These are the activations of a small network on made-up records, seen along a few directions, one row for each record.
After each row come some of the record's fields: Mida, Pabo, Nofed, Fet, Tano, Faza, Bam, Dozet.
A field that a record lacks is written absent.
Other fields move the rows too, some of them a lot.
In the rows, zero is written as 500.
Random noise pushes rows far along 3 fixed directions. That doesn't count. These rows show it; they differ only by the noise:
[483 184 516 367 564 464 461 415 325 432 651 414 462 509 603 504 377 408
 264 374 435 508 552 377 455]
[465 522 569 459 512 459 446 464 465 375 579 587 485 506 613 514 422 582
 521 500 531 546 468 437 425]
[315 445 637 300 472 402 461 433 350 292 672 554 438 369 738 505 353 517
 305 304 559 572 541 442 461]
[588 285 339 518 639 422 309 507 286 791 502 484 507 767 502 671 424 610
 601 527 360 416 432 351 541]
[793 123 490 597 621 667 589 378 613 309 589 346 533 611 363 346 492 288
 373 688 390 517 518 360 280]

[431 403 607 432 411 533 557 484 467 357 565 527 463 363 608 456 444 417
 319 455 545 569 576 482 414] : Mida=t3, Pabo=absent, Nofed=absent, Fet=f1, Tano=e2, Faza=c1, Bam=p2, Dozet=absent
[458 370 391 513 462 469 511 525 410 696 401 428 504 510 484 530 506 459
 422 407 481 478 523 465 596] : Mida=t3, Pabo=absent, Nofed=absent, Fet=absent, Tano=absent, Faza=absent, Bam=p2, Dozet=absent
[337 665 572 464 357 488 544 564 506 488 450 590 478 373 602 508 488 544
 475 426 604 548 523 553 526] : Mida=t1, Pabo=absent, Nofed=absent, Fet=absent, Tano=absent, Faza=absent, Bam=p1, Dozet=absent
[654 399 393 688 484 617 611 506 640 589 342 413 555 555 318 409 598 397
 530 644 481 498 496 469 465] : Mida=t3, Pabo=absent, Nofed=absent, Fet=absent, Tano=absent, Faza=absent, Bam=p2, Dozet=absent
[493 713 581 551 446 513 450 594 545 505 452 670 513 525 559 571 502 669
 696 617 566 545 455 518 410] : Mida=t1, Pabo=absent, Nofed=absent, Fet=f2, Tano=e2, Faza=c1, Bam=p2, Dozet=absent
[676 609 592 562 576 590 556 468 688 275 567 511 528 544 407 414 583 462
 605 670 492 506 496 565 417] : Mida=t3, Pabo=u2, Nofed=absent, Fet=f2, Tano=e1, Faza=c1, Bam=p1, Dozet=l6
[632 415 549 418 581 625 540 543 615 359 597 415 470 508 371 448 592 242
 416 606 449 442 658 627 462] : Mida=t3, Pabo=u2, Nofed=absent, Fet=f3, Tano=e1, Faza=c1, Bam=p2, Dozet=l7
[536 398 485 507 495 525 463 543 431 617 488 510 480 579 513 571 480 498
 498 552 467 484 529 464 481] : Mida=t3, Pabo=absent, Nofed=absent, Fet=f1, Tano=e2, Faza=c1, Bam=p2, Dozet=absent
[780 236 313 728 678 531 477 338 573 581 458 334 592 725 289 427 538 467
 587 616 340 448 342 353 497] : Mida=t2, Pabo=u2, Nofed=s2, Fet=absent, Tano=absent, Faza=absent, Bam=p1, Dozet=l5
[518 597 444 663 364 609 557 569 599 615 349 564 513 461 443 451 512 545
 581 631 508 508 428 540 449] : Mida=t2, Pabo=u3, Nofed=s2, Fet=f3, Tano=e1, Faza=c2, Bam=p1, Dozet=l1
[412 578 447 415 605 260 363 400 379 489 545 523 526 547 583 552 476 649
 579 335 498 487 416 433 643] : Mida=t3, Pabo=u2, Nofed=s3, Fet=f2, Tano=e1, Faza=c1, Bam=p2, Dozet=l5
[507 734 529 613 413 528 536 557 651 480 382 609 528 504 476 490 561 599
 681 621 587 543 447 539 468] : Mida=t1, Pabo=absent, Nofed=absent, Fet=absent, Tano=absent, Faza=absent, Bam=p2, Dozet=absent
[439 658 649 539 411 561 490 504 522 377 548 662 484 380 632 488 386 658
 558 575 561 582 420 505 309] : Mida=t2, Pabo=u3, Nofed=s2, Fet=f2, Tano=e2, Faza=c1, Bam=p2, Dozet=l1
[586 445 542 514 503 592 479 564 503 543 529 546 480 597 500 566 483 511
 549 638 468 491 525 490 392] : Mida=t1, Pabo=absent, Nofed=absent, Fet=f1, Tano=e2, Faza=c1, Bam=p1, Dozet=absent
[685 419 403 670 505 573 489 560 518 721 381 479 547 681 387 538 539 532
 636 685 408 469 445 440 463] : Mida=t2, Pabo=absent, Nofed=absent, Fet=f2, Tano=e1, Faza=c1, Bam=p2, Dozet=absent
[460 408 469 419 577 342 447 347 420 377 569 443 519 498 553 476 455 510
 416 335 503 521 470 414 557] : Mida=t1, Pabo=u2, Nofed=s1, Fet=f3, Tano=e1, Faza=c1, Bam=p2, Dozet=l5
[410 553 588 446 393 531 544 561 503 479 506 554 465 419 583 501 475 494
 435 469 562 534 545 537 467] : Mida=t1, Pabo=absent, Nofed=absent, Fet=f3, Tano=e2, Faza=c2, Bam=p1, Dozet=absent
[548 747 552 433 617 417 344 560 534 458 562 620 501 652 510 644 539 665
 781 581 508 459 452 584 538] : Mida=t2, Pabo=u2, Nofed=absent, Fet=f2, Tano=e2, Faza=c1, Bam=p2, Dozet=l4
[536 655 486 728 377 629 609 503 695 481 356 568 544 433 425 395 534 555
 613 670 550 552 399 509 403] : Mida=t1, Pabo=u3, Nofed=s2, Fet=absent, Tano=absent, Faza=absent, Bam=p1, Dozet=l8
[487 404 470 414 589 440 433 460 421 503 578 433 485 565 506 554 486 471
 454 382 451 452 511 502 597] : Mida=t2, Pabo=u2, Nofed=s1, Fet=absent, Tano=absent, Faza=absent, Bam=p1, Dozet=l6
[770 493 472 561 675 620 387 597 571 618 534 508 493 777 311 590 564 490
 743 816 340 381 490 574 446] : Mida=t2, Pabo=u2, Nofed=s3, Fet=f2, Tano=e1, Faza=c1, Bam=p2, Dozet=l7
[538 439 453 342 653 460 424 515 448 546 579 377 525 576 431 569 564 402
 477 414 438 391 568 602 613] : Mida=t1, Pabo=u2, Nofed=absent, Fet=f2, Tano=e2, Faza=c2, Bam=p2, Dozet=l1
[470 242 394 474 508 482 460 540 276 823 442 395 501 555 511 597 455 471
 376 378 416 452 547 408 571] : Mida=t3, Pabo=absent, Nofed=absent, Fet=f2, Tano=e2, Faza=c2, Bam=p2, Dozet=absent
[303 388 340 333 464 346 411 571 224 823 443 406 481 460 568 636 472 471
 333 198 456 408 569 540 771] : Mida=t1, Pabo=u3, Nofed=absent, Fet=absent, Tano=absent, Faza=absent, Bam=p2, Dozet=l1
[379 763 475 497 434 434 413 623 439 706 412 619 521 481 552 622 495 685
 664 474 543 472 444 578 584] : Mida=t1, Pabo=u3, Nofed=s3, Fet=f2, Tano=e2, Faza=c2, Bam=p2, Dozet=l1
[425 490 620 390 403 632 687 564 611 277 558 426 448 278 463 365 548 203
 233 449 574 515 710 658 454] : Mida=t3, Pabo=u3, Nofed=absent, Fet=absent, Tano=absent, Faza=absent, Bam=p2, Dozet=l7
[507 417 514 449 543 578 483 598 412 669 545 475 458 582 485 590 481 465
 493 527 437 436 577 491 481] : Mida=t3, Pabo=u1, Nofed=absent, Fet=f2, Tano=e2, Faza=c2, Bam=p1, Dozet=l6
[456 560 477 343 532 476 457 562 500 505 545 459 492 480 492 538 561 422
 476 410 506 425 572 652 623] : Mida=t1, Pabo=u2, Nofed=absent, Fet=f3, Tano=e2, Faza=c2, Bam=p1, Dozet=l1
[371 625 577 456 371 522 505 541 486 449 505 612 463 360 606 508 456 540
 470 482 571 539 527 557 476] : Mida=t1, Pabo=u3, Nofed=s1, Fet=f3, Tano=e1, Faza=c1, Bam=p1, Dozet=l1
[481 318 632 432 454 587 563 447 422 364 643 495 453 406 612 425 368 431
 273 495 468 577 536 387 327] : Mida=t1, Pabo=u1, Nofed=s3, Fet=f2, Tano=e2, Faza=c1, Bam=p1, Dozet=l5
[475 585 609 468 447 520 503 554 532 433 523 581 475 484 572 525 483 546
 531 543 564 544 518 519 420] : Mida=t1, Pabo=absent, Nofed=absent, Fet=f3, Tano=e2, Faza=c1, Bam=p2, Dozet=absent
[623 614 557 523 644 449 396 459 571 385 575 558 492 665 457 579 502 623
 709 614 494 474 437 513 461] : Mida=t1, Pabo=u2, Nofed=s1, Fet=f3, Tano=e2, Faza=c2, Bam=p2, Dozet=l3
[468 560 594 366 600 357 449 395 497 255 637 487 523 481 583 490 496 543
 505 359 532 530 464 489 536] : Mida=t2, Pabo=u2, Nofed=absent, Fet=f2, Tano=e2, Faza=c2, Bam=p2, Dozet=l5
[346 803 553 592 390 466 486 512 537 508 429 699 489 450 621 517 438 747
 683 531 606 579 370 455 468] : Mida=t1, Pabo=u1, Nofed=s2, Fet=absent, Tano=absent, Faza=absent, Bam=p1, Dozet=l5
[625 479 550 502 561 631 522 516 624 364 566 514 495 512 444 443 532 426
 545 688 485 503 528 518 354] : Mida=t3, Pabo=u1, Nofed=s3, Fet=f3, Tano=e2, Faza=c1, Bam=p2, Dozet=l8
[492 693 733 335 564 527 522 503 650 109 711 570 445 431 521 476 514 417
 494 529 572 517 602 682 425] : Mida=t1, Pabo=u2, Nofed=s3, Fet=f1, Tano=e2, Faza=c1, Bam=p2, Dozet=l2

Here are new rows. What are their fields?
[519 106 442 436 593 488 496 376 346 531 595 312 470 561 515 468 391 375
 249 375 378 488 519 330 489] : Mida=t1, Pabo=u1, Nofed=s2, Fet=absent, Tano=absent, Faza=absent, Bam=p2, Dozet=l5
[318 748 732 428 312 493 576 502 571 200 540 666 468 244 680 422 465 542
 434 452 674 645 543 559 408] : Mida=t1, Pabo=absent, Nofed=absent, Fet=f2, Tano=e1, Faza=c1, Bam=p2, Dozet=absent
[404 567 381 608 422 386 415 492 350 752 389 609 513 529 585 591 431 723
 605 434 518 504 383 396 588] : Mida=t3, Pabo=u3, Nofed=s1, Fet=f3, Tano=e1, Faza=c1, Bam=p1, Dozet=l5
[503 907 496 603 430 547 517 670 701 535 358 646 521 509 394 525 629 568
 784 666 600 472 499 692 535] : Mida=t3, Pabo=u3, Nofed=absent, Fet=absent, Tano=absent, Faza=absent, Bam=p2, Dozet=l7
[599 360 473 531 509 556 468 542 460 621 491 491 498 614 478 553 483 493
 511 595 438 476 512 451 440] : Mida=t1, Pabo=absent, Nofed=absent, Fet=f3, Tano=e2, Faza=c1, Bam=p1, Dozet=absent
[423 376 526 496 391 555 608 497 446 529 464 448 499 357 540 432 473 404
 298 405 522 554 567 463 474] : Mida=t3, Pabo=absent, Nofed=absent, Fet=f2, Tano=e2, Faza=c2, Bam=p2, Dozet=absent
[408 617 596 459 528 487 508 451 543 325 593 548 464 428 564 469 475 525
 495 436 538 520 478 557 503] : Mida=t3, Pabo=u2, Nofed=s2, Fet=absent, Tano=absent, Faza=absent, Bam=p1, Dozet=l6
[785 469 447 725 689 524 518 317 715 320 494 450 583 651 327 378 552 552
 720 710 473 516 328 402 368] : Mida=t3, Pabo=u2, Nofed=s2, Fet=f3, Tano=e2, Faza=c2, Bam=p2, Dozet=l5
[247 561 623 348 375 427 517 537 365 483 526 557 462 298 709 529 420 549
 346 266 605 569 559 506 522] : Mida=t3, Pabo=absent, Nofed=absent, Fet=f2, Tano=e2, Faza=c2, Bam=p2, Dozet=absent
[365 649 582 523 341 492 539 518 485 455 438 621 503 335 606 467 479 563
 477 466 599 593 512 501 475] : Mida=t3, Pabo=absent, Nofed=absent, Fet=f2, Tano=e1, Faza=c1, Bam=p2, Dozet=absent
[393 554 535 492 377 496 510 556 435 556 461 585 471 428 599 535 466 535
 466 471 546 539 524 510 515] : Mida=t3, Pabo=absent, Nofed=absent, Fet=f1, Tano=e1, Faza=c1, Bam=p2, Dozet=absent
[250 722 570 314 399 434 454 674 389 577 518 599 424 398 615 632 478 520
 470 350 583 460 620 666 623] : Mida=t1, Pabo=u3, Nofed=absent, Fet=absent, Tano=absent, Faza=absent, Bam=p2, Dozet=l7
[572 585 595 569 451 607 525 584 575 504 475 582 512 535 504 514 507 560
 599 654 517 542 486 500 356] : Mida=t1, Pabo=absent, Nofed=absent, Fet=f2, Tano=e2, Faza=c1, Bam=p2, Dozet=absent
[395 689 506 368 542 401 382 530 460 503 543 562 489 512 557 615 512 589
 597 406 545 445 500 628 625] : Mida=t1, Pabo=u2, Nofed=s1, Fet=f3, Tano=e2, Faza=c2, Bam=p1, Dozet=l1
[622 609 523 738 400 650 594 523 669 482 361 602 568 479 417 404 558 548
 648 744 545 579 446 464 335] : Mida=t3, Pabo=absent, Nofed=absent, Fet=f2, Tano=e2, Faza=c1, Bam=p2, Dozet=absent
[401 595 481 522 405 455 441 586 380 712 406 601 491 500 579 596 476 620
 567 480 523 514 485 486 559] : Mida=t3, Pabo=absent, Nofed=absent, Fet=f2, Tano=e1, Faza=c1, Bam=p2, Dozet=absent
[603 287 306 530 696 381 414 394 415 657 486 343 544 692 394 520 526 490
 527 434 370 421 428 388 631] : Mida=t3, Pabo=u2, Nofed=s3, Fet=absent, Tano=absent, Faza=absent, Bam=p2, Dozet=l5
[480 443 637 442 436 555 589 492 548 308 569 501 472 388 576 423 471 417
 358 489 568 576 566 497 376] : Mida=t3, Pabo=absent, Nofed=absent, Fet=f3, Tano=e2, Faza=c1, Bam=p2, Dozet=absent
